A small network was shown many inputs. Here are its activations along a few directions, one row for each input.
In each table, some parts of the input vary, and every possible input appears once, in random order.
Descriptions start from the smaller parts, as in this example, which fits no table here: ring(5) and (point or line(11) or (values(3) and line(6))).
Shared parts are said once, and a part with two or three values counts as separate values.

Other details of the inputs vary at random and push rows far along two fixed directions, the same in every table; ignore that.

A family of inputs:
x1: 252  -109  -638  3  366  -386  174  -463  -366  80  366  327  -204  -288  371  -31  110
x2: 100  117  -307  69  381  161  940  -379  -13  -295  152  102  115  300  395  -76  38
x3: -68  36  -15  16  -72  111  436  51  176  -238  109  11  132  58  286  37  106
x4: -691  -308  614  128  -290  809  -635  225  905  392  -462  -493  363  -56  -108  -444  -161
x5: 167  10  61  -308  -256  -898  -693  -22  -322  24  -148  124  -268  -421  -88  -46  -150
x6: -204  78  543  112  -292  504  -183  471  277  44  -260  -285  163  331  -454  125  -66
x7: -3  14  -173  153  368  436  845  -117  216  -141  111  -57  143  281  207  52  141
x8: -291  110  444  142  -482  522  -242  468  335  -39  -179  -208  172  190  -210  31  82
x9: -151  139  360  -262  -242  -242  -184  125  233  -15  -452  -208  -107  -81  -146  -159  -27
x10: -392  137  671  -118  -491  320  74  451  606  -109  -482  -450  72  149  -223  -16  17
x11: 249  -81  -519  -72  247  -524  346  -461  -373  -127  391  301  -143  -256  444  24  4
x12: -5  -43  287  -339  -117  -490  -719  -9  -128  377  -430  -235  -363  -308  -544  -91  -240
x13: 13  94  -112  217  -27  390  638  14  22  -408  320  97  336  319  358  124  86
x14: 181  -85  57  -266  136  -594  -840  12  -229  418  -262  30  -293  -318  -449  -68  -110
x15: 314  -196  -431  -152  144  -810  -881  -225  -579  409  189  344  -401  -570  -78  -4  -4
x16: 384  -167  -697  22  510  -441  171  -485  -547  46  523  382  -162  -217  307  91  -16
x17: -360  4  664  -14  -330  581  8  388  455  139  -423  -583  3  249  -546  90  -130
x18: 245  -18  -243  -223  -241  -919  -748  -206  -524  34  114  318  -315  -540  124  -68  -76
x19: 80  -153  -66  -300  -50  -765  -531  -111  -213  317  -81  -24  -392  -575  -123  -7  -43
x20: 76  92  -65  177  144  217  204  141  77  -203  123  174  246  248  111  63  113
x21: -78  26  48  -154  -322  -304  -284  13  10  8  -69  12  -170  -289  97  -69  41
x22: 139  165  -234  241  388  370  513  -24  32  -294  187  263  355  428  229  -10  134
x23: 151  -160  -162  -28  153  -275  -389  13  -234  234  134  114  -140  -222  -122  85  9
x24: 60  36  -251  389  124  637  417  -19  -96  -177  394  192  284  400  210  121  124
x25: 291  -26  -479  -102  326  -573  355  -490  -337  -124  260  295  -176  -202  393  -18  -13
x26: -110  -7  374  -387  -179  -499  -585  66  94  366  -581  -334  -355  -352  -454  -130  -118
x27: -221  13  428  144  -333  504  -149  430  179  12  -101  -245  178  235  -326  159  -46
x28: -307  -11  641  56  -234  624  -176  542  492  202  -403  -471  88  272  -579  104  -22
x29: 66  43  -218  300  185  436  484  94  42  -306  365  231  366  313  316  116  174
x30: -52  41  -290  194  82  393  811  -267  41  -275  309  72  108  190  442  -11  98
x31: -117  -95  146  -74  -267  -51  -425  21  -76  265  -116  -195  -244  -194  -291  20  -105
x32: 157  104  -224  276  421  507  527  -87  -115  -197  227  209  323  499  101  51  15
x33: 126  199  -216  160  251  251  720  -160  -39  -419  171  190  286  425  352  -44  35
Each input here is: point or (line(4) and ring(8)).
Q: Which other rows does x21 become when the line(4) part takes its other values? List them by row number.
A: x3, x9, x10
Q: Which other rows does x25 become when the ring(8) part takes its other values? List them by row number.
A: x5, x6, x7, x10, x17, x20, x28
Q: Which other rows does x1 become when the line(4) part takes its other values? List them by row number.
A: x7, x19, x26

A family of inputs:
x34: -112  100  374  -47  -288  78  -238  257  104  -4  -253  -178  25  95  -275  16  -68
x35: -206  -22  266  -81  -165  92  -45  100  274  84  -226  -239  -28  -42  -101  -68  -17
x36: -213  -27  275  -51  -235  147  -99  98  195  113  -212  -272  -63  -28  -174  -34  -54
x37: -182  40  302  -30  -364  121  -113  196  132  11  -155  -228  -54  4  -188  49  -31
x38: 2  -16  -183  106  128  228  475  -104  30  -107  198  31  66  105  224  55  93
x39: -83  -3  123  6  78  205  161  50  196  26  -117  -142  50  109  -87  -8  0
x40: 163  -138  -133  -61  68  -443  -841  -9  -288  305  33  217  -150  -338  -161  -41  -45
x41: -85  -77  -73  217  29  399  113  33  127  -35  174  38  223  120  172  -5  45
x42: 235  -89  -292  -115  212  -484  -207  -198  -348  143  134  184  -229  -266  3  40  -20
x43: -16  38  237  -124  -236  -216  -332  214  -11  55  -174  -92  -121  -89  -250  71  -30
x44: 154  66  -377  173  250  156  591  -230  -122  -315  370  283  199  209  446  10  86
x45: 242  -100  -323  -120  256  -497  -257  -287  -368  180  116  189  -219  -269  5  -25  -62
x46: 258  -39  -304  -115  273  -533  -267  -271  -323  90  69  256  -145  -233  68  -90  -59
x47: -42  79  174  -26  -41  46  -18  139  127  -31  -168  -70  66  89  -103  -15  9
x48: -161  66  306  -55  -349  81  -63  242  188  -58  -162  -191  -13  8  -128  51  10
x49: -12  24  -139  94  150  198  367  -148  65  -138  85  67  137  139  240  -80  27
x50: 48  44  -97  148  113  267  369  -10  -72  -117  177  50  96  241  39  117  37
x51: 11  55  -136  82  121  155  405  -72  94  -203  112  97  161  146  271  -42  80
Q: The inputs of x50 and x37 match in every part but one. If x45 is changed in the same way as x50 into x37, which row does it become?
A: x36
Q: What do these inputs look like to the network?
A: values(2) and (point or ring(8))
Q: Which other rows does x40 become when the values(2) part takes its other values? List them by row number.
A: x41

A family of inputs:
x52: -73  181  1  7  124  263  503  -15  148  -151  -100  -108  48  274  -23  -68  36
x53: 186  -130  -53  -196  214  -538  -634  -139  -229  335  -170  112  -139  -295  -220  -96  -193
x54: 118  92  -366  -23  175  -211  426  -329  -149  -285  129  242  125  17  453  -146  -44
x55: 5  -86  139  50  42  267  -100  149  -53  87  -53  -57  104  221  -300  80  -130
x56: 122  31  -14  -318  -293  -834  -616  -181  -508  20  -20  144  -288  -466  -33  -46  -195
x57: 218  -18  -460  40  155  -187  524  -294  -134  -259  456  401  96  -81  629  58  117
x58: -120  30  174  20  -84  46  -310  -18  106  143  -218  -43  24  10  -134  -132  -66
x59: -170  -23  157  20  -95  205  -135  70  301  -72  -96  -61  220  50  67  -170  -15
x60: -22  145  -23  194  -128  363  577  37  41  -273  125  -10  143  262  152  182  130
x61: -254  76  309  -86  -277  225  293  106  442  -224  -211  -256  133  169  145  -101  -20
x62: 55  142  -117  143  50  329  583  20  -9  -229  189  40  32  296  46  208  152
x63: -81  13  140  1  64  249  -109  113  209  103  -183  -83  91  61  -126  -91  91
x64: 334  129  -549  35  387  -137  474  -376  -437  -209  415  326  -91  150  223  91  114
x65: 226  -27  -221  -82  397  -314  327  -198  -49  -61  63  104  -49  -44  153  -31  18
x66: 129  112  -150  9  23  -116  231  -174  -282  -152  154  150  -68  94  146  46  30
x67: 244  46  -517  93  387  -119  580  -183  -187  -209  375  384  -91  -17  370  88  233
x68: -9  23  119  52  -69  279  -217  142  -60  124  -68  -46  -6  179  -275  27  -40
x69: -157  1  233  62  -72  244  -140  103  268  50  -189  -107  127  75  -35  -117  58
x70: 220  55  -219  -54  398  -280  295  -211  -164  -61  27  83  -38  -5  57  -63  -62
x71: -57  64  125  18  36  202  -168  28  124  164  -203  -51  48  93  -232  -82  -24
x72: 89  120  -197  -23  151  -200  279  -242  -132  -135  -37  104  -45  9  234  -90  -10
x73: -116  7  192  165  -252  250  -282  259  78  91  -28  -100  59  85  -152  88  36
x74: 200  24  -304  -186  275  -425  157  -253  -156  -68  0  155  -213  -169  222  -90  75
x75: -334  -288  184  86  -131  497  -186  -74  382  383  -115  -412  -186  -126  -183  -66  -146
x76: 119  -43  -33  -90  -118  -337  -733  148  -248  272  -31  48  -223  -252  -271  62  -13
x77: -57  -61  47  -6  -154  -163  -515  147  -13  189  -2  32  -49  -272  -69  -41  128
x78: -142  -9  270  45  -21  257  411  298  316  -98  -82  -194  79  143  -92  177  71
x79: -34  74  241  36  -41  285  370  109  93  -65  -35  -249  78  347  -221  147  -84
x80: 112  32  -125  -3  -139  -127  194  -110  -165  -259  240  123  53  -57  285  91  -22
x81: 63  -52  73  -65  -201  -343  -732  16  -293  226  -54  66  -190  -175  -249  -46  -120
x82: -214  113  284  -24  -193  272  347  121  385  -161  -275  -248  92  188  69  -72  64
x83: 43  -126  -71  -148  -187  -644  -842  17  -144  188  69  145  -109  -526  2  -77  5
x84: -67  37  263  91  -102  301  366  239  187  -113  -31  -241  105  247  -218  244  -9
x85: 120  -165  16  -94  23  -327  -610  164  -225  241  6  32  -136  -207  -275  118  -108
x86: -68  -141  124  40  96  98  -178  259  91  145  -36  -69  87  -66  -133  127  45
x87: -173  10  277  95  -317  274  -288  188  91  4  -34  -111  82  148  -179  -31  -148
x88: -196  -240  -258  -86  54  30  453  -435  -44  237  138  -242  -216  -248  203  -72  -19
x89: 97  6  -288  59  108  -95  468  -124  -46  -179  292  257  5  15  380  58  181
x90: -214  14  255  77  -158  263  -129  67  256  -38  -182  -90  136  130  -57  -160  -134
x91: 28  -128  130  -147  131  -184  -430  39  74  249  -196  -65  8  -160  -186  -36  -74
x92: -51  -18  56  5  -18  46  -357  255  41  178  -73  -27  -34  -155  -129  29  138
x93: -119  -21  150  188  -238  337  -146  264  94  -127  42  -74  198  58  -43  3  -46
Q: The inputs of x68 and x64 match in every part but one. If x90 is changed in the same way as x68 into x64, which row does it become?
A: x54
Q: The inputs of x74 and x63 match in every part but one. If x65 is changed in the same way as x74 into x63, which row does it become?
A: x91
Q: What do these inputs look like to the network?
A: values(2) and (point or (line(4) and ring(5)))
Q: Which other rows does x89 become when the line(4) part takes its other values? List them by row number.
A: x57, x67, x78
